These are the activations of a small network on made-up records, seen along a few directions, one row for each record.
Each row is followed by the record's values for the fields Milut, Fal, Liv, Munu, Tuf, Fekep.
A field that a record lacks is left out.
The largest differences between rows may come from other fields.
(in the rows, 500 means zero)
Strong random noise was added to every row along 3 fixed directions; ignore it. To show where, here is one row again and again, with new noise each time:
449,645,498,503,556,557,578,378,458,452,527,453,525,716,547,602,548,375,661,603,479
534,632,479,600,594,521,525,408,455,373,608,474,504,631,583,613,564,360,607,597,543
458,395,346,556,592,442,606,603,526,499,329,496,382,425,485,333,547,323,577,414,546
484,549,417,566,595,539,597,459,459,457,475,426,419,594,546,529,568,350,632,519,511
366,393,347,458,560,494,681,578,522,597,222,447,371,508,445,314,538,336,643,401,471

490,552,606,436,428,469,481,459,544,470,501,573,606,575,488,495,440,529,537,577,475
(Milut c3; Fal m4; Liv s2; Munu e2; Tuf j4; Fekep z3)
433,419,520,391,458,484,544,522,526,642,346,464,433,522,469,429,468,552,498,457,424
(Milut c3; Fal m3; Liv s2; Munu e5; Tuf j3; Fekep z5)
390,499,441,450,571,351,508,540,553,469,473,656,605,493,440,381,495,312,586,541,562
(Milut c4; Fal m1; Liv s2; Munu e4)
533,652,565,599,541,483,456,405,480,353,644,550,637,619,575,601,532,438,543,648,562
(Milut c2; Fal m4; Liv s8; Munu e1; Tuf j3)
322,623,561,343,491,569,596,360,448,564,424,483,619,739,471,542,523,453,682,623,426
(Milut c4; Fal m1; Liv s4; Munu e3)
543,516,420,526,545,466,519,518,454,512,605,454,455,452,495,557,494,445,533,508,509
(Milut c2; Fal m1; Liv s4; Munu e1; Fekep z3)
434,510,521,365,461,520,467,469,477,602,529,504,523,558,464,559,493,557,488,505,431
(Milut c2; Fal m1; Liv s6; Munu e5; Fekep z1)
467,400,504,542,511,374,472,590,597,410,342,672,559,384,464,251,497,415,490,477,592
(Milut c2; Fal m1; Liv s2; Munu e2; Tuf j1)
448,399,288,443,552,475,554,611,467,679,473,399,333,391,452,482,530,441,489,357,451
(Milut c2; Fal m1; Liv s8; Munu e1; Fekep z1)
436,347,408,390,443,420,506,641,540,663,340,509,438,364,431,354,469,543,390,357,459
(Milut c3; Fal m4; Liv s4; Munu e3; Tuf j1; Fekep z1)
505,615,598,562,523,628,541,353,419,398,505,448,521,687,595,599,561,492,619,622,504
(Milut c2; Fal m4; Liv s4; Munu e5; Tuf j4)
688,411,416,717,562,611,483,549,441,417,602,354,251,334,601,575,559,551,385,368,561
(Milut c3; Fal m4; Liv s2; Munu e2; Tuf j3; Fekep z4)
303,467,467,336,498,325,538,577,585,560,340,693,676,493,378,278,467,353,574,526,519
(Milut c4; Fal m1; Liv s4; Munu e1)
430,696,460,500,623,634,610,299,372,490,619,354,464,778,551,726,583,356,742,617,445
(Milut c4; Fal m1; Liv s6; Munu e4)
514,716,700,539,479,484,390,335,527,285,639,661,757,685,567,592,517,471,565,715,559
(Milut c2; Fal m1; Liv s8; Munu e2; Tuf j4)
513,575,723,414,373,614,487,390,532,493,472,518,606,610,503,552,436,678,460,569,454
(Milut c3; Fal m4; Liv s2; Munu e5; Tuf j5; Fekep z2)
498,704,485,439,525,533,443,369,405,529,804,434,554,669,550,796,517,487,521,615,438
(Milut c2; Fal m1; Liv s2; Munu e1; Fekep z1)
550,575,495,625,572,460,465,458,515,357,576,560,544,521,544,524,544,389,536,565,579
(Milut c2; Fal m1; Liv s8; Munu e4; Tuf j2)
499,552,562,555,504,534,508,425,490,426,458,514,557,560,527,492,546,510,530,571,517
(Milut c2; Fal m1; Liv s6; Munu e3; Tuf j2)
592,557,593,531,429,594,434,443,475,470,615,457,520,494,541,630,497,651,366,504,493
(Milut c3; Fal m1; Liv s2; Munu e3; Tuf j2; Fekep z4)
589,475,414,577,570,407,413,558,458,464,668,498,450,369,525,566,523,476,437,511,550
(Milut c2; Fal m1; Liv s2; Munu e3; Fekep z5)
447,580,589,500,496,678,593,332,430,488,391,393,479,706,542,550,562,531,635,575,440
(Milut c2; Fal m1; Liv s2; Munu e5; Tuf j1)
405,451,632,433,424,395,463,529,615,435,295,732,699,479,439,257,472,504,490,555,547
(Milut c2; Fal m1; Liv s2; Munu e5; Tuf j4)
613,630,446,713,645,544,503,407,408,319,696,429,431,588,634,678,581,356,585,589,583
(Milut c2; Fal m4; Liv s4; Munu e4; Tuf j2)
319,521,460,367,527,453,595,487,512,583,376,552,588,595,415,404,510,384,637,536,464
(Milut c4; Fal m1; Liv s6; Munu e1)
409,485,504,366,414,542,518,482,496,662,421,437,489,548,456,513,481,616,454,462,380
(Milut c3; Fal m1; Liv s2; Munu e3; Tuf j3; Fekep z1)
437,508,520,377,445,406,478,540,527,575,491,561,599,553,467,485,445,518,490,559,455
(Milut c3; Fal m3; Liv s4; Munu e3; Tuf j5; Fekep z5)
480,541,538,449,424,777,619,380,399,640,436,236,353,632,516,661,541,684,516,434,347
(Milut c3; Fal m1; Liv s6; Munu e3; Tuf j4; Fekep z4)
479,246,492,452,412,491,518,681,587,607,254,557,421,287,411,253,449,625,340,307,500
(Milut c3; Fal m4; Liv s6; Munu e5; Tuf j2; Fekep z4)
469,476,670,380,344,517,430,505,587,522,434,625,644,492,438,426,434,670,367,503,474
(Milut c3; Fal m1; Liv s2; Munu e5; Tuf j5; Fekep z4)
379,659,484,425,575,523,572,368,446,496,558,489,573,723,500,606,533,335,703,620,472
(Milut c4; Fal m1; Liv s4; Munu e4)
596,383,460,673,548,222,355,691,642,304,491,787,625,193,480,236,502,389,338,478,714
(Milut c2; Fal m1; Liv s8; Munu e1; Tuf j2)
465,622,796,355,299,536,413,374,587,492,513,625,804,620,440,543,389,740,406,618,427
(Milut c3; Fal m1; Liv s6; Munu e3; Tuf j3; Fekep z2)
572,545,606,528,428,412,398,481,569,448,596,607,657,470,457,495,441,600,413,559,509
(Milut c3; Fal m1; Liv s8; Munu e1; Tuf j1; Fekep z3)
553,668,544,639,581,676,554,302,387,357,598,366,440,720,633,697,606,457,665,617,498
(Milut c2; Fal m4; Liv s6; Munu e2; Tuf j4)
514,484,476,509,535,533,536,478,471,520,522,443,422,501,480,523,496,492,584,494,474
(Milut c2; Fal m1; Liv s6; Munu e2; Fekep z3)
370,539,469,418,538,434,549,489,515,526,444,576,606,565,443,431,518,378,610,554,509
(Milut c4; Fal m1; Liv s8; Munu e1)
496,332,400,581,601,439,538,618,501,458,346,551,399,314,489,293,560,385,522,418,604
(Milut c4; Fal m1; Liv s4; Munu e5)
488,458,575,436,427,542,547,481,519,553,377,489,496,535,469,451,457,587,518,512,446
(Milut c3; Fal m4; Liv s2; Munu e5; Tuf j2; Fekep z3)
422,621,565,335,426,578,519,382,447,644,541,404,538,709,527,677,481,590,507,549,374
(Milut c3; Fal m3; Liv s4; Munu e3; Tuf j3; Fekep z1)
455,468,552,492,495,514,545,482,521,464,339,553,534,541,506,388,526,475,549,529,520
(Milut c2; Fal m4; Liv s4; Munu e5; Tuf j2)
612,357,374,648,552,434,516,627,527,477,463,463,327,278,483,391,499,466,451,371,544
(Milut c3; Fal m1; Liv s6; Munu e4; Tuf j4; Fekep z3)
343,551,682,239,309,478,513,462,621,629,377,639,772,633,360,426,348,651,468,550,383
(Milut c3; Fal m4; Liv s6; Munu e1; Tuf j2; Fekep z2)
600,648,475,586,542,613,489,360,387,512,713,291,409,634,573,778,558,555,530,555,412
(Milut c3; Fal m1; Liv s8; Munu e1; Tuf j1; Fekep z5)
481,558,616,410,439,527,460,448,539,486,548,562,617,539,467,537,437,555,508,543,493
(Milut c2; Fal m1; Liv s8; Munu e2; Fekep z2)
312,542,687,212,356,405,479,467,584,591,422,717,801,652,374,410,353,558,564,648,430
(Milut c2; Fal m4; Liv s2; Munu e5; Fekep z3)

Here are new rows. What are their fields?
528,396,476,527,461,541,561,533,489,567,374,404,385,412,467,423,486,597,478,427,461
(Milut c3; Fal m1; Liv s2; Munu e3; Tuf j1; Fekep z3)
548,469,476,531,465,709,578,470,410,598,456,259,307,485,539,602,542,629,447,381,422
(Milut c3; Fal m1; Liv s4; Munu e3; Tuf j3; Fekep z4)
447,316,312,468,541,457,631,646,502,664,331,420,321,332,396,335,486,453,541,348,463
(Milut c2; Fal m1; Liv s6; Munu e1; Fekep z3)
555,481,499,531,532,536,497,517,478,458,578,483,452,448,524,540,467,505,497,483,540
(Milut c2; Fal m4; Liv s2; Munu e2; Fekep z2)
518,593,490,608,577,517,514,419,475,387,560,483,504,583,556,560,550,391,579,569,536
(Milut c2; Fal m1; Liv s2; Munu e4; Tuf j3)
487,504,496,472,447,554,578,475,497,589,422,403,459,535,454,500,491,566,549,475,412
(Milut c3; Fal m1; Liv s8; Munu e1; Tuf j4; Fekep z3)
528,498,486,491,452,582,515,499,478,569,518,400,436,474,494,556,493,584,410,418,453
(Milut c3; Fal m1; Liv s2; Munu e1; Tuf j1; Fekep z4)
406,438,409,502,532,512,628,536,502,561,281,442,427,492,467,354,543,409,585,439,478
(Milut c2; Fal m1; Liv s4; Munu e1; Tuf j3)
617,496,497,693,590,405,425,538,518,265,567,618,518,398,592,442,557,378,485,536,660
(Milut c2; Fal m4; Liv s4; Munu e2; Tuf j4)
456,562,606,406,408,549,527,426,537,538,439,504,574,627,461,497,457,554,586,565,423
(Milut c3; Fal m1; Liv s8; Munu e2; Tuf j5; Fekep z3)
469,458,383,434,513,459,523,574,482,645,482,419,400,472,494,507,480,488,446,395,454
(Milut c3; Fal m3; Liv s4; Munu e1; Tuf j1; Fekep z1)
573,453,473,549,522,561,521,541,441,500,549,419,412,401,525,551,485,547,457,451,532
(Milut c2; Fal m4; Liv s4; Munu e3; Fekep z2)
487,462,445,574,544,433,522,545,525,448,413,544,501,434,490,371,532,416,505,486,558
(Milut c2; Fal m1; Liv s2; Munu e1; Tuf j1)
598,504,526,542,465,469,414,534,533,463,633,547,543,407,513,553,473,579,322,465,535
(Milut c3; Fal m4; Liv s6; Munu e1; Tuf j2; Fekep z4)
709,552,616,652,473,380,283,525,590,279,750,675,656,331,534,543,431,553,290,535,644
(Milut c3; Fal m1; Liv s8; Munu e4; Tuf j1; Fekep z2)
517,469,433,483,510,483,441,538,474,570,589,475,461,422,490,563,527,541,428,454,495
(Milut c2; Fal m1; Liv s8; Munu e3; Fekep z1)
231,454,449,170,366,499,617,524,552,831,241,467,534,631,342,390,426,560,543,414,286
(Milut c3; Fal m4; Liv s6; Munu e1; Tuf j1; Fekep z1)
631,302,392,764,618,518,533,612,478,380,355,447,268,249,568,323,604,446,455,373,628
(Milut c2; Fal m1; Liv s2; Munu e5; Tuf j3)
529,576,614,577,508,573,483,378,470,374,499,515,556,601,562,529,548,518,542,602,532
(Milut c2; Fal m1; Liv s2; Munu e5; Tuf j1)
570,482,581,533,443,557,480,502,534,445,471,499,484,434,507,476,464,592,442,459,508
(Milut c3; Fal m1; Liv s2; Munu e2; Tuf j4; Fekep z2)
408,503,430,493,536,569,643,461,474,557,341,410,434,600,484,451,552,441,624,491,449
(Milut c2; Fal m4; Liv s6; Munu e1; Tuf j2)
278,461,492,332,467,433,615,520,595,605,230,592,602,606,391,301,465,397,623,491,434
(Milut c2; Fal m4; Liv s6; Munu e4; Tuf j3)
453,544,504,390,424,423,433,521,546,580,539,565,603,508,458,516,468,541,422,497,440
(Milut c3; Fal m1; Liv s8; Munu e1; Tuf j4; Fekep z1)
